A small network was trained on invented records. Each row is its activation on one of them, seen along a few directions.
After each row come some of the record's fields: K, E, Y, U, W, F.
A field that a record lacks is written absent.
The largest differences between rows may come from other fields.
In the rows, 500 means zero.
Random noise pushes rows far along 3 fixed directions. That doesn't count. These rows show it; they differ only by the noise:
[631 452 520 433 443 428 487 494 475 654 730 561 375 345 613]
[645 481 431 508 383 410 523 554 440 601 511 770 474 466 750]
[416 433 547 351 631 618 535 452 582 450 669 357 399 500 298]
[368 521 332 579 438 674 548 577 553 492 344 488 630 729 485]
[577 415 540 309 650 439 621 490 481 278 414 907 405 546 568]

[517 574 471 582 369 417 497 524 458 513 489 517 453 491 592]
K is k2, E is absent, Y is absent, U is absent, W is absent, F is absent
[426 445 420 470 520 486 534 515 491 300 233 875 621 703 576]
K is k1, E is e1, Y is absent, U is absent, W is w1, F is f2
[579 423 565 353 426 645 404 523 456 586 566 520 481 493 573]
K is k1, E is e2, Y is absent, U is absent, W is w2, F is f1
[382 444 437 368 624 631 595 554 575 300 339 652 567 729 417]
K is k1, E is e1, Y is absent, U is absent, W is absent, F is f1
[547 473 447 497 442 571 505 556 482 530 412 676 455 609 565]
K is k1, E is e3, Y is absent, U is absent, W is absent, F is f1
[410 406 571 251 630 520 578 493 596 419 615 440 527 573 367]
K is k1, E is e1, Y is absent, U is absent, W is absent, F is f1
[496 581 325 683 337 497 502 671 465 541 309 618 672 637 598]
K is k3, E is e1, Y is y2, U is u1, W is absent, F is f1
[463 477 515 436 602 473 582 544 514 367 423 601 530 594 370]
K is k3, E is e1, Y is y2, U is u1, W is absent, F is f1
[611 365 575 433 532 590 436 428 355 631 432 685 187 393 466]
K is k3, E is e3, Y is y1, U is u2, W is w1, F is f1
[550 529 507 718 455 420 519 419 490 580 621 473 413 381 596]
K is k1, E is e1, Y is absent, U is absent, W is w1, F is absent
[420 541 453 484 466 686 462 467 563 607 572 266 367 497 323]
K is k2, E is absent, Y is absent, U is absent, W is absent, F is f1
[424 503 545 529 744 540 610 456 539 138 413 558 405 571 247]
K is k3, E is e1, Y is y2, U is u1, W is absent, F is absent
[434 472 500 392 468 473 489 495 578 433 441 510 533 565 442]
K is k2, E is absent, Y is absent, U is absent, W is absent, F is f2
[514 488 417 479 361 500 484 572 515 669 570 511 572 549 590]
K is k1, E is e1, Y is absent, U is absent, W is absent, F is f1
[702 437 479 459 436 365 511 549 382 629 476 763 427 379 767]
K is k3, E is e1, Y is y1, U is u2, W is absent, F is f1
[425 528 472 562 458 352 513 569 594 491 556 337 729 500 483]
K is k3, E is e1, Y is y2, U is u1, W is absent, F is f2
[671 435 508 304 477 406 546 555 416 489 380 778 497 533 651]
K is k3, E is e2, Y is y3, U is u2, W is absent, F is f1
[491 368 605 272 550 454 435 451 505 533 627 537 491 506 539]
K is k1, E is e4, Y is absent, U is absent, W is w1, F is f2
[556 454 393 551 360 491 437 556 522 566 446 649 539 573 638]
K is k1, E is e3, Y is absent, U is absent, W is absent, F is f2
[430 409 626 354 546 595 545 441 550 439 679 385 535 457 318]
K is k1, E is e1, Y is absent, U is absent, W is w2, F is f1
[710 439 544 249 615 473 516 468 450 421 513 705 304 456 509]
K is k3, E is e2, Y is y3, U is u2, W is absent, F is f1
[498 430 597 337 440 491 444 392 505 488 566 517 434 416 412]
K is k2, E is absent, Y is absent, U is absent, W is w2, F is f2
[452 645 400 591 415 607 464 544 453 477 315 597 574 585 617]
K is k2, E is absent, Y is absent, U is absent, W is w1, F is f1
[461 584 386 778 395 392 507 519 572 608 405 556 749 570 760]
K is k1, E is e1, Y is absent, U is absent, W is w1, F is f2
[479 516 474 539 448 560 397 552 498 561 605 194 510 486 444]
K is k3, E is e2, Y is y3, U is u2, W is absent, F is absent
[623 429 532 287 478 347 421 566 517 509 622 596 544 438 716]
K is k1, E is e2, Y is absent, U is absent, W is absent, F is f2
[370 438 538 334 613 631 544 449 598 471 679 273 446 549 257]
K is k1, E is e1, Y is absent, U is absent, W is absent, F is f1
[332 481 548 487 558 459 536 476 505 421 591 349 562 552 423]
K is k1, E is e1, Y is absent, U is absent, W is w1, F is absent
[586 500 408 449 310 295 465 569 518 598 422 711 635 536 770]
K is k2, E is absent, Y is absent, U is absent, W is absent, F is f2
[452 570 336 607 457 568 604 567 509 427 264 569 645 601 528]
K is k3, E is e1, Y is y3, U is u1, W is absent, F is f1
[425 514 488 465 537 415 585 537 521 349 493 531 606 598 521]
K is k1, E is e1, Y is absent, U is absent, W is absent, F is absent
[731 535 597 490 638 474 477 339 376 392 555 649 274 342 546]
K is k3, E is e2, Y is y3, U is u2, W is w1, F is absent
[273 518 367 739 519 687 520 452 481 501 304 307 539 681 333]
K is k3, E is e1, Y is y1, U is u2, W is w1, F is absent
[566 549 596 362 480 447 410 455 532 690 883 248 291 213 439]
K is k2, E is absent, Y is absent, U is absent, W is absent, F is f1
[495 449 470 624 505 697 507 489 431 560 289 578 364 528 433]
K is k3, E is e3, Y is y1, U is u2, W is w2, F is f1
[434 537 486 610 629 350 517 500 514 370 479 548 586 411 537]
K is k3, E is e1, Y is y3, U is u1, W is w1, F is f2
[371 521 519 490 690 548 574 492 498 331 332 573 512 619 321]
K is k3, E is e1, Y is y3, U is u1, W is w1, F is f1
[296 577 376 676 439 500 545 582 503 453 363 467 736 767 528]
K is k1, E is e1, Y is absent, U is absent, W is w1, F is absent
[515 517 378 586 287 535 499 592 499 701 502 487 602 579 620]
K is k1, E is e1, Y is absent, U is absent, W is absent, F is f1
[253 578 415 588 491 761 518 495 592 514 302 301 562 756 266]
K is k2, E is absent, Y is absent, U is absent, W is w1, F is f1
[408 585 525 502 488 522 496 510 534 542 475 443 543 572 438]
K is k2, E is absent, Y is absent, U is absent, W is w1, F is f1
[532 669 384 790 435 472 625 476 486 444 349 579 723 518 595]
K is k3, E is e1, Y is y3, U is u1, W is w1, F is f1
[430 578 585 460 593 552 501 410 589 551 605 328 409 493 336]
K is k2, E is absent, Y is absent, U is absent, W is w1, F is f1
[562 547 474 633 426 585 448 544 497 615 568 379 408 395 416]
K is k3, E is e3, Y is y3, U is u1, W is absent, F is f1
[702 587 606 604 536 339 608 394 506 425 681 671 463 198 655]
K is k1, E is e1, Y is absent, U is absent, W is w1, F is f1

Here are new rows. What are their fields?
[635 544 547 667 446 526 492 504 475 562 423 718 446 500 617]
K is k1, E is e3, Y is absent, U is absent, W is w1, F is f1
[445 378 615 370 547 487 429 434 546 527 716 402 411 381 355]
K is k1, E is e1, Y is absent, U is absent, W is w1, F is f2
[584 419 359 403 316 491 439 581 510 588 400 669 613 701 693]
K is k1, E is e2, Y is absent, U is absent, W is absent, F is f2
[530 484 338 501 287 740 390 574 507 785 538 331 473 641 518]
K is k1, E is e2, Y is absent, U is absent, W is absent, F is f1
[346 544 385 560 425 650 485 564 529 655 386 195 700 723 427]
K is k3, E is e2, Y is y3, U is u2, W is w1, F is f1
[640 467 566 564 621 472 523 479 420 328 417 780 239 466 460]
K is k3, E is e3, Y is y2, U is u1, W is absent, F is absent
[378 584 430 458 430 390 491 575 602 467 443 390 739 585 578]
K is k2, E is absent, Y is absent, U is absent, W is absent, F is f2
[594 474 596 603 463 460 409 460 506 630 802 263 302 296 348]
K is k3, E is e3, Y is y2, U is u1, W is absent, F is absent
[454 381 656 203 664 612 495 513 551 421 585 330 402 589 154]
K is k3, E is e2, Y is y2, U is u2, W is absent, F is f1
[415 454 516 445 700 562 524 501 565 188 301 584 510 526 385]
K is k3, E is e3, Y is y3, U is u1, W is absent, F is f2
[478 417 455 362 632 612 565 497 498 389 351 627 421 613 391]
K is k3, E is e1, Y is y1, U is u2, W is absent, F is f1
[486 450 550 302 495 478 486 428 536 381 488 604 564 542 488]
K is k2, E is absent, Y is absent, U is absent, W is w2, F is f2
[674 357 586 234 495 357 446 559 499 460 532 684 490 523 521]
K is k3, E is e2, Y is y2, U is u2, W is absent, F is f2
[427 493 546 441 648 370 576 473 602 287 569 401 608 418 397]
K is k3, E is e1, Y is y3, U is u1, W is absent, F is f2
[497 502 282 526 263 631 462 708 490 667 236 594 743 820 766]
K is k1, E is e2, Y is absent, U is absent, W is absent, F is f1
[453 430 460 392 379 661 491 623 538 627 460 397 615 719 494]
K is k1, E is e2, Y is absent, U is absent, W is absent, F is f1
[526 616 482 668 386 322 552 525 437 488 341 700 562 554 716]
K is k2, E is absent, Y is absent, U is absent, W is w1, F is absent
[498 510 426 527 464 375 508 479 553 547 632 379 588 398 519]
K is k3, E is e1, Y is y3, U is u1, W is absent, F is f2
[366 601 374 691 582 633 543 472 528 481 380 428 529 530 373]
K is k3, E is e1, Y is y3, U is u1, W is w1, F is f1
[508 636 366 686 417 513 492 486 434 599 468 485 615 485 565]
K is k3, E is e1, Y is y3, U is u1, W is w1, F is f1
[358 346 576 146 585 578 442 500 681 515 725 112 614 639 292]
K is k1, E is e2, Y is absent, U is absent, W is absent, F is f2
[503 500 590 401 631 426 602 426 489 259 413 662 356 538 470]
K is k2, E is absent, Y is absent, U is absent, W is absent, F is absent
